A small network was shown many inputs. Here are its activations along a few directions, one row for each input.
In each table, some parts of the input vary, and every possible input appears once, in random order.
Descriptions start from the smaller parts, as in this example, which fits no table here: one of 5 places around a ring, together with either a single point or (one of 2 separate values, together with one of 4 places along a line) or one of 9 places around a ring.
Shared parts are said once, and a part with two or three values counts as separate values.

Other details of the inputs vary at random and push rows far along two fixed directions, the same in every table; ignore that.

A family of inputs:
r1: [ -8  -7 -26  10 -28 -23  22  64   5  17  22   6  45]
r2: [ 40 -15   0 -37  57 -22 -12 -25  49  15 -17 -20 -12]
r3: [ -7   9  -1   8 -36  -8  39  46  12 -15  19  17  44]
r4: [ 32  29  14 -45  54  10  -8  -5  36 -14 -22   5 -24]
r5: [ 24  -8 -10 -51  40  -8 -37  15  20  26 -16   2 -30]
r6: [-43  -7  31   6 -18  23  -1 -50 -26 -12  -4   5 -20]
r7: [-46 -22  -1  15 -14   6 -11 -33 -44  26   5   2 -15]
r8: [-35  -4  24   9 -20  23  -7 -47 -25  -9  -5   3 -20]
r9: [-39   5  31  28 -10  12  -2 -71 -45 -26  -5  -9 -32]
r10: [-32 -17   4  66 -19   7  -2 -47 -52  -4  -2 -13  -7]
r11: [  1   2 -28  14 -32 -14  24  62   4  10  24   2  45]
r12: [ 15  10 -21  44 -20 -11  42  40  10 -15  16   3  47]
r13: [ 33   0 -10 -48  37   2 -37  12  18  20 -17  -2 -29]
r14: [-32  -7  22  46  -8  25  -4 -76 -39 -10  -6 -10 -29]
r15: [ -4  32   0  15 -11  -8  43  28  13 -27  13  12  36]
r16: [-27 -13   5  61 -15  18  -5 -57 -40   4  -7 -11 -12]
r17: [ 36   5  -4 -51  33  -6 -40  17  14   6 -13  -8 -30]
r18: [-38  -9  10  25 -29  19 -14 -43 -40   4   9  -6 -14]
r19: [-38  -5  24  14 -31  11  -2 -36 -37 -15   2   3 -13]
r20: [ -6  -5 -33   9 -26 -24  27  66   2  25  23   9  47]
r21: [ 36   2   2 -52  33  -3 -36  16  16   0 -15  -2 -32]
r22: [ 36   3   1 -48  35   8 -35  10  27   6 -17   2 -28]
r23: [ 41  23   9 -36  49   9 -14  -6  37 -10 -24  -2 -27]
r24: [ 20 -13 -34  30 -14 -45  62  51  49   3  30 -12  83]
r25: [ 37   5   6 -50  35  10 -30   8  27   2 -19   9 -27]
r26: [  3   7 -15  19 -42  -9  39  61  11  -8  27  16  54]
Description of these inputs: one of 2 separate values, together with either a single point or one of 4 places along a line or one of 8 places along a line.
- The inputs of r17 and r18 match in every part but the choice among 2 separate values. If r24 is changed in the same way as r17 into r18, which row does it become? => r2
- Change only the place on the line of 8 in r20. List by row number the other rows that result. => r1, r3, r11, r17, r19, r21, r26
- Change only the place on the line of 4 in r10. List by row number the other rows that result. => r9, r12, r15

A family of inputs:
r27: [-43 -17 -20  21 -57 -10  26  30 -11  16  32  -2  50]
r28: [-47  -5  30  29 -22  29 -25 -66 -61 -17 -11   5 -41]
r29: [ 27 -15  -2 -55  45 -22 -41  10   9  14 -19  -6 -32]
r30: [ 17  21   7 -50  28   5 -42   7  -4   4 -17   7 -45]
r31: [-56 -32  15  24 -22  -1  -5 -56 -49  25  17  -9 -12]
r32: [ 27  -8  -2 -67  33 -20 -41  25  10  16 -14  -1 -31]
r33: [ 26 -12  -7 -31  56  -2 -35 -23  18  14 -24 -14 -31]
r34: [ 23  14 -23 -19 -11  -1  20  72  39  14  15  21  33]
r35: [-47 -17  25  29 -25  39  -9 -64 -47  -1  -4   0 -25]
r36: [ 44  17 -13   1  23   1 -10  24  14  -8 -12  -8  -5]
r37: [ 10   1 -26  62 -42   3  46  31  11  -2  22   5  62]
r38: [-22  12  33  20  -1  14  33 -55  12 -35  -1  -7   8]
r39: [ 10  36   6  36 -25 -15  77  25  34 -46  21  13  58]
r40: [ 33   6 -24   1  20 -20   7  40  24   5  -6  -4  13]
- The inputs of r35 and r28 match in every part but one. If r31 is changed in the same way as r35 into r28, which row does it become? => r29
- What is each input in this table made of? => one of 2 separate values, together with either a single point or one of 6 places around a ring
- Change only the choice among 2 separate values in r38. List by row number the other rows that result. => r39
